Each row below holds a small network's activations on one input, seen along a few directions.
Each table varies a few parts of the input and shows all the possible inputs, shuffled.
A made-up example of a description, with smaller parts first: one of 5 places around a ring, together with either a single point or one of 9 places around a ring or (one of 2 separate values, together with one of 6 places along a line).
Shared parts are said once, and a part with two or three values counts as separate values.

Other details of the inputs vary at random and push rows far along three fixed directions, the same in every table; ignore that.

A family of inputs:
row 1: [10 15 12 15 11 17 17  5 -8  8  4]
row 2: [-20 -23  18  12 -10  -5  -7  25  18  -8   4]
row 3: [-28 -26   6 -14   0 -18  -5  32   8   0  -6]
row 4: [-32 -32   9   5  -8 -40 -19 -39  10 -46  17]
row 5: [ 1 -4  4 18  5 13 21 10 -3  9  5]
row 6: [  8   6  11  13  13  12   8   7 -13  13  -2]
row 7: [  8  13  14  16   8  20  17   5 -12   8   4]
row 8: [ 31   4  54 -39 -24   4 -59   2  65 -16  -3]
row 9: [ -1 -20  -9  -1 -10  -6  10 -59 -14 -15  10]
row 10: [  9  16 -19  17   7   5  16  12   1   9   1]
row 11: [-10 -24 -19   0 -15 -15  -3 -54 -19 -16   6]
row 12: [ 9 -2 -9 13  8  6  7  9 -8 19 -5]
row 13: [ 54  24  35 -32 -19  31 -16  -9  58   4   2]
row 14: [ 4 21 -1 21 17  4 14  9  0  1  8]
row 15: [-17  -6  -3  14   8 -30 -31  27  13 -10  -3]
row 16: [-24  -6  17  15 -10  -9 -15  27  11 -18   6]
row 17: [ 5  8 -7 19  8  5 19 12  7  5  6]
row 18: [-25 -10   4 -17   6 -15 -20  30  -4  -4 -14]
row 19: [  3  -1  -5 -10   1  23  35   9 -19  28  -6]
row 20: [-12 -26   9  13   8 -19 -14  22  24  -2   0]
row 21: [  7   2 -30  -2 -11  -4   7 -55 -20  -8   4]
row 22: [ 16  35  -9  12   7  18  12   5 -12  11   0]
row 23: [ 14  26 -10  12   7  16   4   8 -23  17  -6]
row 24: [-20  -3  13  18   1 -13 -10  26  13 -17   7]
row 25: [  5   6  -7 -17  16  10  24  10  -8  21  -5]
row 26: [ -6 -18 -16 -24  -4  -5  28 -47 -15  -4   6]
row 27: [ 42  25   7 -45 -48  22 -22 -64  32 -20   6]
row 28: [ 71  32  24 -42 -19  36 -27 -16  48  18  -8]
row 29: [ -6   3  -6   4 -11  -7   9 -55 -13 -30  16]
row 30: [ 11  15  -8 -20  14  21  22   8 -24  22 -11]
row 31: [ 10  21 -11  13  12   2   0  10 -13  11  -5]
row 32: [  8  17 -21  18  13   2  15  11   4  10   2]
row 33: [  0  -7  -2   1  -5  -2   8 -63 -27 -17  10]
row 34: [-14  -3 -20   3 -12 -16  -9 -49 -28 -22   5]
row 35: [-24 -19   3 -18  11 -22 -15  32   8  -4  -6]
row 36: [ 16  14 -18   8   4  10   6   9  -5  18  -5]
row 37: [ 5 21  0 21 14  8 17 11 -5  3  6]
row 38: [-27 -13   7 -16   0 -14 -24  29  -4  -5 -14]
row 39: [ 43  42  30 -36 -36  33 -32  -6  35  -4  -3]
row 40: [  7 -10 -25   2   0 -11  10 -59 -17  -7   6]
row 41: [ -7 -12  -5  -7   3   8  28  14 -12  19  -4]
row 42: [  2   5 -16  12  -3   7   2  15 -11  14  -6]
row 43: [ 7 -7  2 14  9  9 13 11 -3 16 -2]
row 44: [-11  -8   3  15   2 -16  -7  24  33 -12   8]
row 45: [ -4  -2  -6 -15  12   7  22  15 -11  18  -6]
row 46: [-18 -18  24  11  -3  -6 -18  23   0  -5  -2]
row 47: [  9   9 -22  15  14  -3   4  12   0  15  -4]
row 48: [-27 -23   8 -16  -2 -16 -17  31   1  -5 -10]
row 49: [  8   6   9  15  17   9  10   7 -12  13  -2]
row 50: [-30 -35  -2   2  -7 -47 -32 -38  -1 -38   7]
row 51: [13 17 -7 18  3 22 29  8 -6 12  5]
row 52: [ -3   3  -8 -16  16   6  14  17 -17  14  -8]
row 53: [-19 -25  10  18   3 -18  -6  24  25 -10   6]
row 54: [-19  -6 -15 -26  -8  -7  -1 -48 -35 -16  -6]
row 55: [ -9 -10  14   7   1 -14 -28  24   6  -2  -5]
row 56: [ -5  -6   0 -12   3   9  17  15 -12  17  -9]
row 57: [ 14  34 -15  19  18   9  15   5 -10  10   2]
row 58: [ 24  20 -22   9   9  13  12   5  -7  22  -6]
row 59: [-24 -19  13  12  -5 -16 -30  26  -2  -5  -6]
row 60: [-24 -31   5 -14   1 -18   2  31  16   2  -1]
row 61: [  3  23  -3  15   2   9   3  13 -10   3   0]
row 62: [  2  11 -15  17   0   7  13  15  -4   8   1]
row 63: [25  7  0 10 13 21 22  1 -5 24 -3]
row 64: [ 24   7  62 -40 -43  16 -55   4  62 -22   2]
row 65: [  5   7   0  14   8  10   2   7 -24  15  -6]
row 66: [  2  22 -10  19  11   0   6  13  -7   3   2]
row 67: [-23 -29   3 -14   6 -20   0  31  19   3   0]
row 68: [-29 -14   4 -19   7 -22 -24  30   1  -8 -11]
row 69: [ -2  -8 -14   3   5 -22  -7 -57 -16 -19   7]
row 70: [ 6 13 -3 15 -3 21 22 11 -3  9  4]
row 71: [ -3   8 -22 -26  12  -6  11 -52 -31  -7  -2]
row 72: [-15  -3   0  11   1 -21 -27  28   5  -6  -4]
row 73: [-16 -27   3  12  -4 -17 -20  27   9   1  -5]
row 74: [ -2 -20  -6  -3 -16  -2   8 -58 -14 -15   9]
row 75: [-22 -21 -16  -1 -19 -35 -16 -36  15 -39  13]
row 76: [  2  -1  -1   4   4 -10  10 -59  -8 -25  17]
row 77: [  5  12  -7 -16   6  26  21   8 -30  23 -13]
row 78: [-10  -6  -2 -11   0  11  18  16 -17  19 -10]
row 79: [ 60  39  26 -36 -30  41 -11 -13  50   3   2]
row 80: [-16 -22  12  16   0 -12  -4  24  22  -9   6]
Description of these inputs: one of 5 places along a line, together with either one of 4 places along a line or (one of 2 separate values, together with one of 6 places around a ring).
Changing only the place on the line of 5 turns row 7 into row 4. The same change can be made to row 33. Which row results? -> row 49
Changing only the place on the line of 5 turns row 8 into row 46. The same change can be made to row 28. Which row results? -> row 11
Changing only the place on the line of 5 turns row 69 into row 50. The same change can be made to row 44. Which row results? -> row 17
Which other rows does row 31 become when the choice among 2 separate values takes its other values? List them by row number. -> row 58
Which other rows does row 77 become when the place on the line of 4 takes its other values? List them by row number. -> row 19, row 54, row 78
Which other rows does row 80 become when the place on the line of 5 takes its other values? List them by row number. -> row 2, row 5, row 13, row 53
Start at row 36 and move only the place on the ring of 6, one step at a time. The first step leads to row 12. Which rows follow, in order? -> row 43, row 80, row 79, row 75

A family of inputs:
row 81: [-11   0   9  18   3  -3 -11  41   9   2  -2]
row 82: [-27 -14   4  10  14 -10  -2  39 -12   6  -7]
row 83: [-19 -17  -3   4   8  -8   2  42  -1  13  -8]
row 84: [ 16  21 -13   1   3  12  17 -21  -9   4   3]
row 85: [ 15   8  -5 -15  -2  20  22 -19 -14  14  -3]
row 86: [ -4  -4   6  19   7  -6 -12  35  13   6  -2]
row 87: [ 18  13  -5   9   6  15  22 -25 -12   7   6]
row 88: [ 22  21 -10   7   2  14  10 -23 -11   6   2]
row 89: [ 23  26  -9  -1  -2  17   9 -21  -6   6   1]
row 90: [-17 -11   6  19   8 -10   0  35   9  -1   2]
row 91: [ 15  15  -9 -15   6  14  14 -21 -21  11  -5]
row 92: [-71 -66 -27  -4 -13 -73 -11 -86 -28 -65  19]
row 93: [ -9  -8  13  22   5  -6 -11  35  11   2   0]
row 94: [  9   6  -7 -12   2  17  20 -20 -20  11  -2]
row 95: [-31 -18  -9  13  17 -17   4  40 -16   9  -7]
row 96: [ 31   8  45 -41 -44   5 -61 -14  64 -27   1]
row 97: [ 18  13 -13   8   8  11  21 -25 -11   8   5]
row 98: [ 23   3  31 -41 -33  -2 -45 -12  62 -23   2]
row 99: [-14  -4   9  15   3  -6  -7  39  12  -1   0]
row 100: [ 14   9 -13 -14   4  15  18 -20 -19  13  -4]
Describe the family of inputs behind these rows. -> one of 2 separate values, together with either one of 4 places along a line or one of 6 places around a ring
Changing only the choice among 2 separate values turns row 89 into row 81. The same change can be made to row 84. Which row results? -> row 99
Which other rows does row 91 become when the choice among 2 separate values takes its other values? List them by row number. -> row 82
